These are the activations of a small neural network, seen along a few directions. Each row is one input.
In each table, some parts of the input vary, and every possible input appears once, in random order.
Descriptions start from the smaller parts, as in this example, which fits no table here: one of 4 places along a line, together with either a single point or one of 9 places around a ring or (one of 3 separate values, together with one of 5 places around a ring).
Shared parts are said once, and a part with two or three values counts as separate values.

Other details of the inputs shift rows strongly along two fixed directions, in all tables alike. That doesn't count.

Table:
x1: [ -9  51  58   6   3  55 -23   4  18 -11 -50  34  60]
x2: [ -4 -18 -51 -93   9  10   6 -10 -31 -60 -13 -37 -34]
x3: [ 20  27  97  21   6  34   8 -16  12 -31 -42   2  41]
x4: [ 16 -62 -43  38 -12 -45  23  70 -15  17  43 -28 -67]
x5: [ 24  11  17  10  27 -56 -47  16  13  -6  33   2  48]
x6: [-38   2  17 -33  15  27  50 -30 -40 -11 -50 -10  -4]
x7: [-39 -49 -31 -68   5  58  27 -32   4  -8 -29 -28 -45]
x8: [ 32  59  14 -11  33  15 -12  21  31 -24 -24  50  67]
x9: [ 19  73  14 -46  -4  70  -9 -16  -1 -39 -46  35  35]
x10: [  2  51  11 -33  14  45   6 -17  47 -53 -59  37  34]
x11: [ 54   5  25  81 -12 -34 -10  28   6   9  72  19  14]
x12: [-27 -20 -59   5 -28 -36  42   0 -34  31  12 -23 -61]
x13: [-16 -43 -31  20 -13 -24  -9 -10  33  38  25   5 -21]
x14: [ -5 -36 -59 -86  24  16  30  -5  -4  -6 -32 -12 -25]
x15: [-19  13 -57 -60 -29  41  19  14   1 -20 -55  -9 -43]
x16: [-13 -46 -51  12 -46 -40 -43  27 -48  26  61 -42 -66]
x17: [ 11  57  36  -4  30  32 -20  20  19  -6 -50  39  62]
x18: [ 27  19  28  48 -20 -10 -50 -23  10  62  56  36  48]
x19: [-13 -43 -66  27   5 -65  37  44 -38  41  51  -9 -50]
x20: [ 17   5  18  84 -31 -49 -52  -8  39  86  65  28  41]
x21: [  9  -1  44  85   9 -76 -79  35   7  51  59   0  49]
x22: [  0   8  16  81   1 -63   5  -9  17  33  49  32  19]
x23: [  5 -44 -34  49 -55 -35  16  40  -7  29  31 -38 -79]
x24: [ 26  15  44  16   7   5  21 -21  37 -47 -23   7  11]
x25: [-45 -43 -55   9 -29  32   0  52   0  13  12 -17 -70]
x26: [ 35  66   8 -10  15  35 -13   1  21 -33  -7  52  62]
x27: [ 51  38  56  41 -15   9  -9 -13  -2 -10  15  15  24]
x28: [ 21  31  27  97 -17 -54 -18  -3 -22  62  83  37  31]
x29: [-15  12  54 -50  19  59  -1 -57  16  -6 -65  10  51]
x30: [ 28  32   6 -70  32  42   9 -57  18 -29 -23  29  54]
x31: [ -1 -30 -10 -49  14  30  47  20 -25 -32 -64 -41 -53]
x32: [-16 -74 -15  59 -32  -6  18  43  -6  15  47 -42 -84]
x33: [ 12  24  45 -24  41  19 -17 -31  22  19 -39  26  70]
x34: [-17  -5  -5 -59  12  -3  -5 -34  18 -61 -36 -25  -7]
x35: [ 12  27  23  23 -17 -45 -52 -18  20   5  21  -8  33]
x36: [-32 -13 -35 -57  32   8  62  -5 -50  -7 -52 -21 -34]
x37: [-48 -42  -6 -40 -12   8 -15   4 -32 -17 -30 -55 -37]
x38: [-46 -65 -32  -8 -15  -9 -19  16 -14  -5  29 -58 -66]
x39: [ -8  -5 -58 -66  17  12  65 -19 -46 -34 -12  -9 -36]
x40: [-11  13  40  55  17 -12  13 -23   7  17  36  18  28]
Each input here is: one of 5 separate values, together with one of 8 places around a ring.
- Changing only the choice among 5 separate values turns x31 into x17. The same change can be made to x23. Which row results? => x15
- Changing only the choice among 5 separate values turns x32 into x38. The same change can be made to x11. Which row results? => x2
- A walk changes only the place on the ring of 8. It starts at x7 and steps to x13. List the rest of the walk in order. => x20, x18, x30, x14, x33, x29
- Change only the choice among 5 separate values in x37. List by row number the other rows that result. => x1, x3, x6, x29
- Change only the place on the ring of 8 in x39. List by row number the other rows that result. => x6, x12, x19, x22, x28, x36, x40

Table:
x41: [ 32  29  36   2  29   5  19 -29  26 -25  -6  21  38]
x42: [-22 -26 -20  14  -6 -30  -3 -11   3  23  14 -10 -18]
x43: [  4 -23 -14  42   2 -40  12  34 -27  31  28  -8 -18]
x44: [-35 -14 -20 -39   3  30   6  -6 -14   8 -30  -5 -21]
x45: [-10  -9  12  42 -29 -22 -42  23  14  17  34  -6  -3]
x46: [  6  19  22  67 -14 -17  -9   8  30  29  13  31  24]
x47: [ 11   6  37 -39  20  24   3 -45   5 -24 -17  -1  32]
x48: [  1  -2  20  63 -34 -17 -47  11   4  45  46   4   9]
x49: [-26 -30 -29 -44   2  20   5  18 -20   2 -38 -27 -32]
x50: [  0   9 -61 -58 -11  16  18  23 -10 -11 -12  11 -25]
x51: [ -7 -24  -7  30 -23 -31 -24  -5 -22  33  43 -20 -25]
x52: [ 10  32  46  -9  13  -6 -21 -37  15 -33  -7  -3  43]
x53: [-10 -34 -29 -44  16   9  13 -23   1 -18 -16 -25 -28]
x54: [ -7 -29   3  14 -14  12 -20   7   5  19  16  -5  -7]
x55: [-10  27  25 -38  34  18   8 -49  -4 -14 -33   9  42]
x56: [ 10  -8  21  63  -3 -21 -43  13  41  40  43  15  23]
x57: [-24 -28 -44 -19  -1  -2  50   6 -39   4  -7 -12 -50]
x58: [ 14  48  39 -13  25   5  32 -47  19 -30 -36  25  43]
x59: [ 12 -35  -7  40 -13 -22  15  17 -13  27  47  -9 -27]
x60: [ 14   8  20  80 -37 -14 -25  25   0  39  46  14   1]
x61: [ -2  -6 -71 -49   2  -6  -4   1 -15   1   8  -8 -13]
x62: [ 15  45 -13 -50  10  20 -18 -14  16 -15 -21  27  47]
x63: [-24 -32 -28 -39  -1  17  -5  24  -8 -21 -28 -33 -42]
x64: [ 25  31  35   7  17  29   3 -12  38 -20 -19  27  36]
x65: [ -1 -14 -15  22 -18 -27  13  18 -14  -7  28 -23 -37]
x66: [ 24  37  35   1   3   7  17 -33 -10 -22  -6   7  19]
x67: [-14 -12 -29 -31 -21  28  24  19 -11 -34 -27 -28 -52]
x68: [ 10 -12  13  33 -19  13   2  21   6  16  22   8  -1]
x69: [-11 -20 -28 -32  -3  23  22  33 -14 -33 -35 -22 -48]
x70: [  3 -15  21  46   6 -52 -41  19   5  19  44  -6  12]
x71: [  4  45  35   9  17  31   9 -14   9  -2 -25  35  43]
x72: [ -5  37  40 -23  11  25  -9 -39  36 -16 -44  24  49]
x73: [  1  -9  16  23  13 -35 -22   4  -8  26  18  -2  22]
x74: [ 12  29  31   1  17  20   5  10   4 -10 -33  18  32]
x75: [ 10  13 -60 -54   5   5  24   5 -18 -19  -6   7 -12]
x76: [ -8 -33 -33 -19   0 -13  31  29 -28 -25  -6 -28 -57]
- Describe the family of inputs behind these rows. => one of 4 separate values, together with either a single point or one of 8 places around a ring
- Changing only the choice among 4 separate values turns x61 into x62. The same change can be made to x55. Which row results? => x44
- List by row number the other rows that have the choice among 4 separate values in common with x60. => x46, x50, x64, x67, x68, x69, x71, x74
- Change only the choice among 4 separate values in x65. List by row number the other rows that result. => x45, x52, x67
